A small network was shown many inputs. Here are its activations along a few directions, one row for each input.
In each table, some parts of the input vary, and every possible input appears once, in random order.
Descriptions start from the smaller parts, as in this example, which fits no table here: one of 3 separate values, together with either a single point or one of 9 places along a line or (one of 6 places along a line, together with one of 8 places around a ring).
Shared parts are said once, and a part with two or three values counts as separate values.
In the rows, zero is written as 128.

Other details of the inputs vary at random and push rows far along two fixed directions, the same in every table; ignore that.

Rows:
x1: [129 160 108 171 122  96  82 155 114 149 146 134 172  88]
x2: [ 97 102 102  40 154 164 193 118 113  98 113 168  36 120]
x3: [104 113 154  89 126 161 165  93 132 112 115 145 102 155]
x4: [ 92 121 145  66 133 140 160 141 134  99 121 116 114 153]
x5: [138  99 156 103 138 158 147 107 137 115 108 122  97 183]
x6: [183  76 191  91  91 141 224 174 115 100 103 108 100 240]
x7: [111 161  96 206 176 130  27  56 164 177 159 139 154  45]
x8: [149 134 114 193 101 100 131 114 151 153 153 105 170  91]
x9: [183  76 191  87  88 140 224 172 112 102 100 111 100 237]
x10: [107 132 156  74 142 147 137 153 110 106 115 141 104 164]
x11: [ 69 120 154  46 158 160 158 129 141  91 121 123  93 162]
x12: [150 143 122 196 117 111  96 118 123 163 145 148 166  98]
x13: [145 135 108 188  88 101 129 112 130 151 141 128 175  94]
x14: [222 116 106 181  36  56 156 210 103 124 113  64 190 150]
x15: [ 33 133 153  74 210 195  99  35 165 128 140 174  83 109]
x16: [100 127 160  73 158 148 131 151 124 110 125 134 104 160]
x17: [137 106 152  98 126 161 147 101 123 114  97 136  94 178]
x18: [105 107 158  94 138 159 166  99 146 112 126 131 104 160]
x19: [ 79 182 102 181 184 117  16 108 141 163 176 154 169  35]
x20: [182  83 187  86  79 143 223 168 101  99  92 122  98 236]
x21: [109 160  92 199 161 130  31  56 143 173 146 159 157  53]
x22: [ 89 175  83 182 175 115  11  92 146 157 157 136 166  39]
x23: [122 114 173 103 161 162 147 114 146 128 129 134  91 170]
x24: [145 150  97 173 124  94  83 144 139 144 138  94 162  94]
x25: [142 156 115 177 125  90  92 166 132 150 156 107 169  92]
x26: [116 158  96 160 100  96 104 137 121 134 142 123 178  73]
x27: [193 127 106 180  40  53 180 208 124 126 137  56 196 127]
x28: [221 122 102 181  27  59 156 206  91 122 105  75 188 148]
x29: [ 43 147 131  56 211 181  72  80 141 115 113 160  76 129]
x30: [ 66 126 147  42 152 160 158 126 132  95 112 135  91 161]
x31: [ 57 135 101  55 232 188 101  78 117 128 137 214  25  74]
x32: [242  99  55 185  40  59 186 197  78 133 109 107 135 103]
x33: [164 128 112 192 110 110  94 106 133 154 134 120 163 104]
Description of these inputs: one of 3 separate values, together with either a single point or (one of 2 separate values, together with one of 5 places along a line).
Changing only the choice among 3 separate values turns x23 into x7. The same change can be made to x31. Which row results?
> x32
Change only the choice among 3 separate values in x28. List by row number the other rows that result.
> x10, x26
Change only the choice among 2 separate values in x8. List by row number the other rows that result.
> x27
Change only the choice among 3 separate values in x21. List by row number the other rows that result.
> x12, x13

Rows:
x34: [116 110 188  62 122 155 183 156 135  89 106  98 103 224]
x35: [236 123 124 225  30  52 138 192 108 153 133  71 216 148]
x36: [ 92 174 123 198 144 108  47  90 164 161 166 123 198  68]
x37: [211 129  92 205  22  39 169 214  95 132 137  74 206 106]
x38: [118 136 108 130 129 114 119 147 118 132 134 131 141  97]
x39: [ 90 133 116  81 163 148 125 105 130 116 128 154  88 110]
x40: [251 106 100 243  17  64 179 161 100 163 125 110 189 123]
x41: [125 129 131 160 159 160  79  61 136 144 136 162 120 106]
x42: [ 56 152 129  77 210 176  75  88 139 128 129 169  79  99]
x43: [ 89 145  95 123 162 135  87 101 133 136 142 159 109  71]
x44: [131  93 197  69 136 167 170 128 144 105  96 108  99 228]
x45: [ 99 164 130 202 148 114  40  79 169 167 159 126 195  68]
x46: [ 81 137 126  81 177 152 110 117 129 119 129 155 102 113]
x47: [114 171  68 191 148 110  50  96 128 164 155 147 154  22]
x48: [144 108 135 168 127 144 142  78 145 151 143 140 127 119]
x49: [130  86 143  41 109 147 222 163 110  83  92 118  75 196]
x50: [ 55 151 158  89 209 176  68  80 150 130 137 150 100 133]
x51: [166  92 151  68  83 124 214 201 103  86 100 105  95 208]
x52: [125 124 130 105 149 134 127 145 117 119 119 137 100 144]
x53: [114 135 100 123 120 115 137 124 126 123 133 127 128  93]
x54: [146  87 145  49 123 153 206 160 110  88  89 123  62 211]
What is each input in this table made of?
> either one of 3 separate values or one of 6 places around a ring or (one of 2 separate values, together with one of 6 places along a line)
Start at x50 and move only the place on the ring of 6, one step at a time. The first step leads to x34. Which rows follow, in order?
> x36, x45, x44, x35

Rows:
x55: [170 130  96 160  64  70 156 188 116 125 129  84 175 117]
x56: [104  85 159  11 129 170 224 136 125  71  90 119  52 210]
x57: [198 116 196 230  64 103 129 124 156 158 139  79 220 187]
x58: [ 15 164 122  75 223 173  70  74 153 129 153 175  93  67]
x59: [181 135 109 167  68  74 144 200  99 130 130 102 175 123]
x60: [143 149  67 202 111  93  91 109 127 159 147 135 163  42]
x61: [ 45 165 104 118 234 178  31  39 142 157 154 207  86  43]
x62: [127 155  77 196 109  90  97 120 127 154 164 136 179  33]
x63: [243 120  96 212  30  45 160 224  83 141 131  89 194 129]
x64: [ 54 154  99 124 199 162  71  53 142 150 152 191 101  45]
x65: [101 113 156  31 151 160 162 153 120  86  95 122  69 196]
x66: [120 144 187 206 149 149  52  50 185 167 149 110 189 145]
x67: [126  86 168  14 148 171 191 161 112  77  80 124  41 233]
x68: [165  76 155  46 113 153 215 160 105  88  80 120  56 222]
Changing only one part turns x68 into x61. The same change can be made to x65. Which row results?
> x59
What is each input in this table made of?
> one of 2 separate values, together with either a single point or one of 6 places around a ring
Change only the choice among 2 separate values in x62. List by row number the other rows that result.
> x56

Rows:
x69: [ 71 144 130  85 180 158  97 100 141 124 130 148  98 110]
x70: [113 158  99 159 144 113  73 122 128 146 150 138 156  71]
x71: [186 107 159 156  65 109 180 156 120 127 117  99 159 183]
x72: [158 114 145 140  98 119 143 137 135 122 115  96 148 170]
x73: [143 145 102 167 112  95 101 153 118 141 138 124 163  92]
x74: [ 83 115 162  46 160 171 158 121 134  95 113 136  75 171]
x75: [ 99 111 147  55 166 172 148 113 124 104 111 151  64 166]
x76: [134 146 105 167 115 101 109 140 128 140 143 119 160  93]
x77: [148 134 104 171 110 107 116 125 127 142 140 130 151  89]
x78: [ 76 159 141 158 201 157  32  60 161 161 157 157 138  83]
x79: [103 151 105 162 138 113  89 111 136 147 151 134 159  74]
x80: [163 113 121 130 101 114 155 158 109 124 115 124 122 145]
x81: [184 100 128 137  70 103 194 165 115 121 116 104 137 161]
x82: [101 109 151  52 160 171 159 112 126 104 105 144  63 167]
x83: [159 113 123 134 100 118 165 148 117 123 119 117 125 144]
What is each input in this table made of?
> either one of 3 separate values or (one of 2 separate values, together with one of 6 places along a line)
